A small network was shown many inputs. Here are its activations along a few directions, one row for each input.
In each table, some parts of the input vary, and every possible input appears once, in random order.
Descriptions start from the smaller parts, as in this example, which fits no table here: one of 4 places along a line, together with either a single point or (one of 2 separate values, together with one of 5 places around a ring) or one of 11 places around a ring.
Shared parts are said once, and a part with two or three values counts as separate values.

Other details of the inputs vary at random and push rows far along two fixed directions, the same in every table; ignore that.

Rows:
r1: 30 -13 -20 144 -91 64 -129 -61 -19 33 -24 -2 13 36
r2: 42 -22 -9 149 -94 46 -131 -12 -22 -22 -57 -13 10 -18
r3: -18 -1 -56 215 -12 -18 -33 -47 -102 -3 -53 105 -3 -15
r4: 106 -60 -13 67 -164 -5 4 117 -39 -56 -56 0 -156 17
r5: -35 -14 -91 103 -57 41 -67 -25 -88 48 -82 68 -50 -26
r6: -67 -26 -107 106 -62 56 -87 -53 -113 40 -85 65 -48 21
r7: 69 7 4 200 -32 -31 -138 -68 15 3 -13 23 46 5
r8: 64 -11 20 185 -74 25 -39 20 -25 3 40 25 18 -8
r9: -57 20 -36 193 7 -3 -24 -132 -77 -24 9 151 -20 22
r10: -85 47 38 -312 184 -56 167 102 80 82 0 -157 54 -95
r11: -34 -428 73 -631 -219 329 -540 37 26 -840 307 446 229 547
r12: -13 -18 -57 121 -39 29 -8 29 -92 28 -33 84 -26 -24
r13: -85 57 44 -261 171 -22 232 57 33 64 9 -166 53 -90
r14: -7 74 151 -120 182 -100 187 55 128 -13 19 -240 127 -89
r15: -110 62 31 -241 168 -11 246 17 24 97 59 -148 51 -46
r16: 47 -21 14 184 -92 54 -65 -5 -50 -38 -25 -5 15 -15
r17: -140 -294 98 -894 73 177 -324 -14 159 -715 308 367 252 443
r18: 43 -6 18 224 -45 -39 -126 -32 7 -38 -59 -7 35 -25
r19: -122 98 83 -172 252 -86 240 -29 75 24 -11 -146 55 -80
r20: -13 -6 -90 63 -52 45 -78 -57 -78 86 -36 94 -34 3
r21: 60 -29 -108 -17 -130 -13 30 76 -67 75 -31 116 -197 15
r22: 34 -36 -88 12 -133 -16 68 110 -104 21 -87 71 -206 -9
r23: 40 -32 -88 6 -134 -16 69 90 -105 38 -24 107 -197 11
r24: 14 7 46 284 -29 -8 -84 -96 -10 -106 -39 28 20 9
r25: -71 76 45 -242 209 -103 160 0 99 108 11 -114 76 -76
r26: 102 -60 -33 37 -159 -18 -56 113 -13 -33 -86 -13 -168 12
r27: 60 -2 -9 134 -76 41 -122 -37 -7 39 -9 -1 15 -3
r28: 40 -8 -17 143 -80 67 -88 -58 -13 19 34 14 27 47
r29: -75 77 59 -202 207 -89 223 12 56 52 67 -100 83 -70
r30: 26 -58 -104 -50 -132 -23 -10 108 -77 19 -108 76 -209 1
r31: -71 18 -51 174 20 -22 -87 -120 -54 -8 -93 98 -34 -1
r32: 82 4 -2 147 -70 26 -78 3 12 36 41 27 21 6
r33: -5 -11 -62 128 -41 26 -4 4 -93 55 24 121 -29 -8
r34: 71 -2 -1 134 -63 14 -101 7 17 51 -3 2 12 -19
r35: 130 -29 -28 28 -142 -13 0 84 3 20 -5 9 -154 24
r36: 110 -33 -8 66 -144 -21 43 97 -32 -5 -3 -1 -154 7
r37: -3 32 -12 -353 67 -87 211 148 60 136 -38 -114 -137 -59
r38: 59 16 29 268 -46 -30 -43 -51 -23 -20 24 29 38 -10
r39: 67 -1 -7 128 -78 48 -84 -39 -3 21 40 22 23 7
r40: 9 -25 -24 185 -103 59 -139 -33 -37 -16 -72 -22 1 19
r41: 5 12 31 239 -14 -24 -134 -101 26 -77 -67 -2 21 -1
r42: 58 -13 18 207 -79 24 -55 39 -32 -19 -19 -2 13 -20
r43: -36 100 143 -176 208 -90 107 -54 184 14 29 -213 113 -50
r44: 49 -4 7 193 -97 48 -51 -22 -46 -10 31 22 10 6
r45: -30 -13 -102 97 -65 81 -52 -81 -85 70 0 117 -27 48
r46: -44 96 162 -134 203 -80 183 -30 146 -32 79 -192 113 -45
r47: 17 -8 -79 97 -50 33 -53 -11 -60 82 18 144 -25 6
r48: -27 104 143 -174 216 -85 151 -51 194 6 80 -194 118 -47
r49: 80 24 8 241 -35 -30 -82 -68 23 17 25 31 44 -5
r50: -44 57 119 -195 139 -4 193 60 98 12 19 -262 101 -57
r51: -117 58 30 -228 166 -10 233 34 13 74 -5 -173 40 -59
r52: -3 -17 -77 54 -39 19 -71 -8 -52 88 -17 108 -29 -7
r53: -76 65 38 -247 160 -20 226 35 30 86 66 -121 51 -75
r54: -102 59 12 -293 168 -16 159 -2 51 136 7 -149 46 -31
r55: -30 -7 -66 159 -12 -33 -89 -50 -70 12 -83 95 -9 -15
r56: -7 59 112 -213 148 -59 124 114 140 40 4 -249 93 -93
r57: 122 -42 -31 18 -145 -19 -38 83 4 24 -48 -3 -165 16
r58: 0 -5 -87 79 -56 60 -51 -55 -72 67 13 121 -18 14
r59: 4 21 -70 166 -9 -23 -49 -81 -54 64 5 140 4 7
r60: -110 104 56 -223 243 -88 156 -69 112 86 2 -116 56 -56
Each input here is: one of 2 separate values, together with one of 5 places around a ring, together with either a single point or one of 5 places along a line.
The inputs of r24 and r19 match in every part but the choice among 2 separate values. If r48 is changed in the same way as r24 into r19, which row does it become?
Answer: r17
The inputs of r25 and r7 match in every part but the choice among 2 separate values. If r12 is changed in the same way as r25 into r7, which row does it become?
Answer: r42
Change only the place on the line of 5 in r49. List by row number the other rows that result.
Answer: r28, r32, r39, r48
Change only the place on the ring of 5 in r57. List by row number the other rows that result.
Answer: r4, r26, r35, r36
Change only the choice among 2 separate values in r21. List by row number the other rows that result.
Answer: r35
Change only the place on the line of 5 in r15. List by row number the other rows that result.
Answer: r9, r29, r33, r53
List by row number the other rows that have the choice among 2 separate values and the place on the ring of 5 in common with r38.
Answer: r8, r11, r36, r44, r46
Change only the choice among 2 separate values in r13. List by row number the other rows that result.
Answer: r16

Rows:
r61: -14 -165 151 -660 28 -28 -84 254 169 -440 47 -32 24 153
r62: 52 -177 42 -742 -39 132 -57 234 149 -242 222 -11 113 184
r63: 135 -106 -156 346 -329 104 -88 76 -201 3 11 244 -174 42
r64: 193 -95 -30 418 -323 60 -148 91 -131 -66 28 182 -157 37
r65: 185 -80 7 478 -282 51 -168 -27 -110 -120 36 117 -42 72
r66: -82 -40 -87 484 -81 -3 -289 -215 -106 -93 -124 215 15 25
r67: -183 -129 16 -821 172 149 -108 37 95 -233 134 50 158 187
r68: -41 255 341 -590 504 -324 712 167 362 112 28 -692 99 -260
r69: -106 -130 22 -769 142 144 -68 53 99 -191 266 87 210 210
r70: 62 -89 -195 295 -287 8 -195 61 -196 -23 -200 213 -246 38
r71: -83 386 -96 321 254 -340 639 38 -45 833 -344 -491 -298 -483
r72: -5 -28 -117 429 -123 108 -134 -186 -230 23 46 338 43 42
r73: 109 -91 -38 442 -238 -53 -274 -46 -99 -153 -166 91 -111 48
r74: -138 -154 42 -766 94 8 93 138 67 -340 141 168 -27 216
r75: 104 -139 207 -581 -2 72 -137 119 227 -351 237 -141 239 205
r76: 24 -109 223 -560 125 106 -158 55 261 -351 254 -80 335 220
r77: -10 -165 27 -765 -16 137 -83 213 134 -281 78 -58 54 164
r78: 240 -87 -65 384 -354 90 -273 63 -63 23 1 122 -123 26
r79: -14 261 308 -573 445 -204 537 171 381 275 -34 -832 161 -299
r80: -98 -79 -236 302 -120 13 -219 -138 -237 34 -151 327 -165 38
r81: 106 -46 11 525 -167 77 -191 -103 -90 -120 61 174 38 73
r82: 35 428 93 563 305 -225 452 -62 134 728 -259 -661 -22 -501
r83: -94 -62 -165 385 -80 5 -249 -217 -193 -3 -157 318 -30 23
r84: -33 408 -93 330 196 -203 592 21 -14 925 -311 -559 -246 -503
r85: 176 -80 -69 367 -331 96 -304 51 -90 -18 -132 83 -177 21
r86: 38 393 -20 325 206 -324 731 109 -5 681 -255 -478 -304 -489
r87: -229 305 141 -699 633 -277 783 88 214 326 45 -480 23 -287
r88: -52 -32 -149 343 -119 136 -317 -209 -163 65 -101 250 33 39
r89: -1 -14 -32 494 -129 103 -185 -184 -138 -83 90 237 90 64
r90: 144 -73 -36 380 -282 -28 -144 54 -114 -146 -80 234 -246 35
r91: -5 -70 -184 324 -159 123 -108 -106 -262 41 63 355 -81 82
r92: -4 405 81 536 351 -345 502 -51 113 597 -300 -583 -46 -461
r93: 47 -106 -182 327 -277 105 -77 -6 -247 73 17 312 -184 85
r94: -185 -89 86 -628 242 8 30 -58 93 -383 172 190 181 172
r95: 29 -17 -55 445 -151 125 -315 -193 -65 4 65 186 139 72
r96: -68 -115 218 -522 194 -12 -26 22 226 -534 173 32 194 203
r97: -107 -99 91 -721 189 139 -105 -8 143 -240 265 86 349 194
r98: -34 -24 -74 453 -131 130 -353 -219 -76 -20 -71 152 73 39
r99: -47 -148 27 -788 21 134 -31 153 116 -164 220 51 121 222
r100: -43 -3 -56 493 -82 -1 -182 -237 -107 -149 -17 284 -16 52
What is each input in this table made of?
Answer: one of 5 places around a ring, together with one of 8 places around a ring
The inputs of r78 and r61 match in every part but the place on the ring of 5. If r95 is changed in the same way as r78 into r61, which row does it become?
Answer: r66
Change only the place on the ring of 8 in r91. List by row number the other rows that result.
Answer: r63, r64, r65, r72, r81, r89, r93
Change only the place on the ring of 8 in r79. List by row number the other rows that result.
Answer: r67, r77, r82, r84, r85, r88, r98

Rows:
r101: 44 -1 -62 250 -100 -72 -45 -24 -76 -1 -98 87 -131 -21
r102: 68 -19 -93 208 -147 -29 -47 15 -94 66 -95 98 -176 0
r103: 135 -13 -48 263 -211 45 -74 60 -103 80 -25 37 -101 -28
r104: 70 38 109 -161 78 -9 164 120 117 62 69 -222 85 -66
r105: -30 75 120 -161 175 -109 154 33 130 -17 5 -166 37 -76
r106: 10 30 -27 327 -53 44 -167 -152 -35 87 -74 0 50 -20
r107: -25 6 -148 195 -75 7 24 -57 -171 100 -55 205 -145 -2
r108: -45 49 -42 342 -4 -2 -37 -160 -87 47 1 139 45 -3
r109: -5 59 149 -135 141 -102 195 80 130 -61 25 -201 18 -71
r110: -5 3 -141 227 -102 66 -38 -58 -160 167 29 156 -60 -9
r111: 71 -18 -36 305 -139 -63 -3 17 -81 -31 -89 52 -156 -25
r112: 27 37 46 -252 74 -20 137 109 87 115 49 -183 21 -63
r113: -16 89 128 -119 170 -89 129 13 151 1 34 -197 110 -54
r114: -101 57 26 -222 180 -105 131 14 63 22 -94 -160 6 -80
r115: -47 49 8 -260 112 10 73 59 73 146 -10 -194 49 -66
r116: -51 33 -55 292 10 -11 -17 -136 -111 12 -30 180 -34 -29
r117: 34 44 78 -192 99 -15 120 68 125 98 62 -188 102 -57
r118: -51 -346 -90 -366 -227 208 -512 18 -65 -539 44 447 9 393
r119: 7 22 -95 276 -69 71 -57 -99 -123 142 45 144 12 -3
r120: 105 -33 -67 229 -222 19 -18 72 -96 74 -61 53 -171 -20
r121: -48 14 -109 243 -24 -30 22 -93 -156 33 -69 201 -91 -18
r122: -85 87 82 -157 210 -14 177 -81 81 70 126 -116 160 -42
r123: 7 38 23 -272 59 -43 174 125 81 101 4 -153 -48 -63
r124: -67 54 -20 -284 98 -17 121 72 74 136 -59 -166 -21 -68
r125: -84 59 -30 -284 135 -14 242 51 9 136 54 -49 -22 -51
r126: 26 28 75 -227 66 -88 235 154 62 32 -9 -183 -88 -53
r127: 121 14 12 376 -129 29 -83 -45 -33 1 3 -9 3 -15
r128: 10 72 153 -96 136 -76 161 63 149 -51 51 -223 96 -48
r129: 57 -288 29 -197 -206 215 -496 -47 17 -553 195 355 160 364
r130: -126 -258 150 -724 79 146 -357 3 159 -634 188 170 305 353
r131: 30 5 -86 281 -104 72 -172 -81 -57 143 -78 32 16 -17
r132: -37 13 -36 295 -13 -23 -135 -113 -59 17 -138 54 -41 -43
What is each input in this table made of?
Answer: one of 4 places along a line, together with one of 8 places around a ring
The inputs of r116 and r125 match in every part but the place on the ring of 8. If r105 is changed in the same way as r116 into r125, which row does it become?
Answer: r123
A walk changes only the place on the ring of 8. It starts at r111 and steps to r126. List the rest of the walk in order.
Answer: r120, r103, r104, r127, r128, r109
A walk changes only the place on the line of 4. It starts at r127 and steps to r129. List the rest of the walk in order.
Answer: r106, r122
A walk changes only the place on the line of 4. It starts at r128 and steps to r113. List the rest of the walk in order.
Answer: r130, r108
